These are the activations of a small neural network, seen along a few directions. Each row is one input.
In each table, some parts of the input vary, and every possible input appears once, in random order.
A made-up example of a description, with smaller parts first: one of 8 places around a ring, together with either a single point or one of 9 places around a ring or (one of 3 separate values, together with one of 6 places along a line).
Shared parts are said once, and a part with two or three values counts as separate values.

Table:
x1: [-5.91  2.32 -3.11  5.50 -1.42  1.74 -0.59  1.04 -4.04  3.03  1.29  1.73
  1.40 -4.20  0.50 -0.04 -4.12]
x2: [-0.77  1.15 -0.53 -6.90  3.59 -0.52 -0.06  5.25  1.46  0.95 -2.59  5.81
  2.91  0.46  2.94  5.46 -0.13]
x3: [-0.63 -1.05 -4.74  0.55  2.98  6.08 -1.09  1.93  2.92  0.69 -1.09  5.50
  3.60  0.43  2.12  3.54  0.55]
x4: [-3.97 -1.27 -4.57 -0.45  0.58  5.90 -0.42  2.44  4.19  3.00  1.62 -0.86
  2.98 -4.05  3.68  0.66 -3.88]
x5: [ 1.60 -2.57  2.74  1.84 -0.33 -5.69  2.38 -5.48 -0.67 -4.38 -2.98 -4.79
 -4.24  1.38 -2.96 -4.06  0.09]
x6: [-0.13 -1.38 -4.37 -0.13  2.86  7.45 -1.77  2.23  3.09 -0.22  0.33  4.65
  2.85 -0.03  1.95  3.41  1.06]
x7: [ 1.22 -2.36  2.34  2.31 -0.30 -6.81  2.92 -5.88 -0.91 -3.73 -3.78 -4.40
 -4.23  1.61 -2.67 -3.55 -0.25]
x8: [ 4.02  1.97  1.31  0.97  0.18 -8.08  1.84 -4.81 -1.61  2.14  1.08 -2.19
 -2.45  3.96 -2.21 -3.90  2.19]
x9: [ 5.27  0.71  2.26 -1.14 -0.18 -3.54 -0.23 -3.55 -0.78 -0.28  4.54 -3.90
 -3.17  2.83 -3.54 -4.65  3.35]
x10: [ 0.17  0.73 -0.08 -7.73  3.51  1.93 -0.86  5.72  1.68 -0.49 -0.56  4.41
  2.11 -0.28  2.62  5.14  0.67]
x11: [ 4.37  1.74  1.67  0.46  0.11 -6.91  1.36 -4.34 -1.38  1.40  1.92 -2.61
 -2.47  3.77 -2.48 -4.43  2.57]
x12: [-4.49  1.45 -2.20  4.00 -1.51  5.00 -1.89  2.19 -3.31  1.23  3.90  0.27
  0.32 -5.22 -0.39 -0.68 -2.79]
x13: [-1.19  1.30 -0.87 -6.47  3.64 -1.65  0.19  4.84  1.27  1.73 -3.44  6.29
  3.02  0.71  3.06  5.91 -0.49]
x14: [-0.37 -1.24 -4.57  0.23  2.94  6.76 -1.41  2.09  2.98  0.24 -0.39  5.07
  3.25  0.19  2.03  3.50  0.81]
x15: [ 5.09  0.94  2.14 -0.72 -0.07 -4.36  0.18 -3.67 -0.96  0.11  3.90 -3.65
 -2.93  3.07 -3.30 -4.68  3.21]
x16: [ 4.66  1.48  1.90  0.04  0.05 -5.97  0.95 -4.02 -1.22  0.87  2.64 -2.99
 -2.57  3.55 -2.76 -4.67  2.84]
x17: [ 0.42  0.65  0.06 -7.99  3.43  2.73 -1.22  5.79  1.81 -0.94  0.12  3.99
  1.73 -0.48  2.54  5.03  0.90]
x18: [-0.10  0.84 -0.20 -7.48  3.55  1.17 -0.56  5.64  1.61 -0.07 -1.21  4.87
  2.43 -0.05  2.72  5.19  0.42]
x19: [-4.28 -1.14 -4.72 -0.12  0.63  5.24 -0.08  2.26  4.12  3.47  0.98 -0.46
  3.25 -3.79  3.80  0.69 -4.24]
x20: [ 2.44 -3.28  3.33  0.72 -0.37 -3.25  0.99 -4.99 -0.22 -5.42 -0.96 -5.72
 -4.63  0.57 -3.78 -4.28  0.69]
x21: [ 1.93 -2.81  2.99  1.44 -0.34 -4.78  1.90 -5.23 -0.51 -4.81 -2.28 -5.14
 -4.32  1.12 -3.25 -4.27  0.34]
x22: [-3.67 -1.37 -4.40 -0.80  0.50  6.58 -0.79  2.60  4.29  2.50  2.26 -1.24
  2.66 -4.26  3.58  0.61 -3.52]
x23: [-1.31 -0.59 -5.14  1.25  3.05  4.55 -0.54  1.42  2.79  1.74 -2.57  6.40
  4.13  0.98  2.33  3.82 -0.02]
x24: [ 4.31  0.39  7.95  0.17 -5.37 -3.38 -0.22 -1.48 -3.09 -3.36 -0.39 -3.54
 -3.28  2.99 -2.97 -0.97  4.17]
x25: [-4.78  1.65 -2.38  4.35 -1.50  4.31 -1.58  2.02 -3.50  1.60  3.31  0.60
  0.65 -5.00 -0.19 -0.68 -3.09]
x26: [ 3.63  1.19  7.42  1.36 -5.35 -6.07  0.92 -1.89 -3.54 -2.41 -2.36 -2.69
 -2.67  3.81 -2.08 -0.59  3.56]
x27: [ 3.32  1.41  7.00  1.85 -5.33 -7.27  1.36 -2.28 -3.77 -1.81 -3.15 -2.33
 -2.59  4.03 -1.77 -0.04  3.17]
x28: [-0.94 -0.83 -4.92  0.88  3.01  5.38 -0.81  1.72  2.87  1.16 -1.80  5.95
  3.90  0.70  2.22  3.62  0.28]
x29: [ 4.54  0.18  8.07 -0.29 -5.47 -2.43 -0.65 -1.41 -2.86 -3.73  0.31 -3.72
 -3.60  2.69 -3.22 -1.07  4.28]
x30: [-5.54 -0.61 -5.43  1.06  0.83  2.61  0.85  1.16  3.78  5.41 -1.22  0.88
  3.65 -2.88  4.18  1.51 -5.44]
x31: [ 3.89  0.92  7.68  0.95 -5.35 -5.09  0.53 -1.67 -3.39 -2.80 -1.67 -3.01
 -2.82  3.56 -2.39 -0.85  3.83]
x32: [ 4.11  0.65  7.84  0.57 -5.34 -4.23  0.16 -1.55 -3.25 -3.09 -1.04 -3.30
 -3.03  3.28 -2.70 -0.93  4.03]
x33: [-0.40  0.99 -0.34 -7.22  3.57  0.39 -0.30  5.50  1.55  0.38 -1.87  5.34
  2.70  0.20  2.82  5.26  0.17]
x34: [ 2.20 -3.06  3.17  1.08 -0.35 -4.00  1.44 -5.09 -0.37 -5.13 -1.62 -5.45
 -4.46  0.84 -3.53 -4.31  0.53]
x35: [-5.10  1.87 -2.56  4.70 -1.49  3.59 -1.27  1.80 -3.65  1.98  2.70  0.96
  0.95 -4.75  0.03 -0.63 -3.40]
x36: [-1.73 -0.35 -5.47  1.69  3.12  3.52 -0.25  0.96  2.61  2.50 -3.44  6.84
  4.28  1.26  2.44  4.26 -0.38]
x37: [ 2.67 -3.46  3.48  0.31 -0.46 -2.45  0.50 -4.91 -0.02 -5.75 -0.26 -5.94
 -4.84  0.30 -4.00 -4.28  0.83]
x38: [-5.06 -0.78 -5.09  0.60  0.74  3.68  0.53  1.66  3.97  4.60 -0.38  0.42
  3.61 -3.19  4.05  1.01 -4.99]
x39: [-4.22  1.28 -2.01  3.61 -1.55  5.71 -2.24  2.32 -3.08  0.84  4.52 -0.04
 -0.05 -5.41 -0.57 -0.70 -2.50]
x40: [-5.48  2.10 -2.78  5.07 -1.47  2.76 -0.95  1.49 -3.82  2.43  2.04  1.34
  1.21 -4.48  0.26 -0.45 -3.74]
x41: [ 4.90  1.20  2.04 -0.34  0.00 -5.14  0.56 -3.81 -1.10  0.47  3.28 -3.34
 -2.72  3.31 -3.04 -4.71  3.04]
x42: [-4.65 -0.97 -4.88  0.22  0.68  4.53  0.22  2.01  4.06  3.98  0.33 -0.03
  3.46 -3.51  3.92  0.78 -4.60]
The inputs of x42 and x4 match in every part but one. If x33 is changed in the same way as x42 into x4, which row does it become?
> x10
The inputs of x14 and x36 match in every part but one. If x12 is changed in the same way as x14 into x36, which row does it become?
> x1
What is each input in this table made of?
> one of 6 places along a line, together with either one of 3 separate values or one of 4 places along a line
Which other rows agree with x38 in the place on the line of 6? List them by row number.
> x2, x5, x11, x23, x26, x40
Change only the place on the line of 4 in x22. List by row number the other rows that result.
> x6, x17, x39
Change only the choice among 3 separate values in x9. List by row number the other rows that result.
> x29, x37

Table:
x43: [-1.65  1.36  0.34 -3.38  0.14  3.22 -1.54  5.42 -0.53  0.35  0.09  3.78
  2.05 -1.62  2.01  4.61 -0.12]
x44: [-0.62 -1.49 -3.48 -0.58  2.90  2.35  0.25  0.54  3.24  0.44 -2.40  3.24
  2.32  0.68  1.95  2.42 -0.38]
x45: [-2.60  1.19  1.13  4.29 -3.64  0.13 -0.38  0.01 -3.69  0.22  0.84 -1.51
 -0.78 -2.39 -0.79 -0.96 -1.56]
x46: [-0.62 -1.58 -2.48  1.97  0.70  2.24 -0.30 -2.04  1.36  0.02  2.06 -2.26
 -0.58 -1.53 -0.71 -2.54 -1.25]
x47: [-0.14  1.49 -1.04  2.38 -0.89  1.25 -0.99 -0.30 -1.76  1.73  3.92 -0.77
 -0.27 -1.07 -1.09 -2.19  0.09]
x48: [ 5.24 -1.20  6.02 -1.53 -0.73 -5.87  1.56 -4.05 -0.88 -5.17 -2.32 -3.76
 -3.87  4.12 -3.13 -2.92  3.53]
x49: [ 5.61  1.50  7.25 -0.55 -3.52 -6.50  1.08 -2.82 -3.08 -2.13 -0.32 -3.03
 -3.95  4.80 -2.98 -2.00  4.75]
x50: [-0.24  1.54 -2.11 -0.34  1.42  1.27 -0.78  2.16 -0.03  2.21 -0.38  4.87
  2.60  1.00  1.28  3.01  0.81]
x51: [-0.12 -1.14 -3.10 -1.35  2.93 -1.22  1.17 -1.46  3.22  1.72 -0.14 -0.71
  0.51  0.16  1.04 -1.13 -1.43]
x52: [ 0.26  1.96 -1.58 -1.13  1.35 -2.25  0.32  0.12  0.01  3.51  1.76  0.86
  0.94  0.68  0.51 -0.72 -0.30]
x53: [-1.98 -1.74 -0.87 -3.65  1.48  4.18 -0.70  3.94  2.73 -1.50 -1.99  2.13
  2.05 -1.95  2.53  3.94 -1.27]
x54: [-3.14 -1.89 -0.08  3.86 -2.12  1.23  0.33 -1.52 -0.57 -1.41 -1.13 -2.83
 -1.04 -2.88 -0.62 -1.53 -2.87]
The inputs of x50 and x44 match in every part but one. If x45 is changed in the same way as x50 into x44, which row does it become?
> x54
What is each input in this table made of?
> one of 2 separate values, together with either a single point or one of 5 places along a line
Change only the choice among 2 separate values in x43. List by row number the other rows that result.
> x53
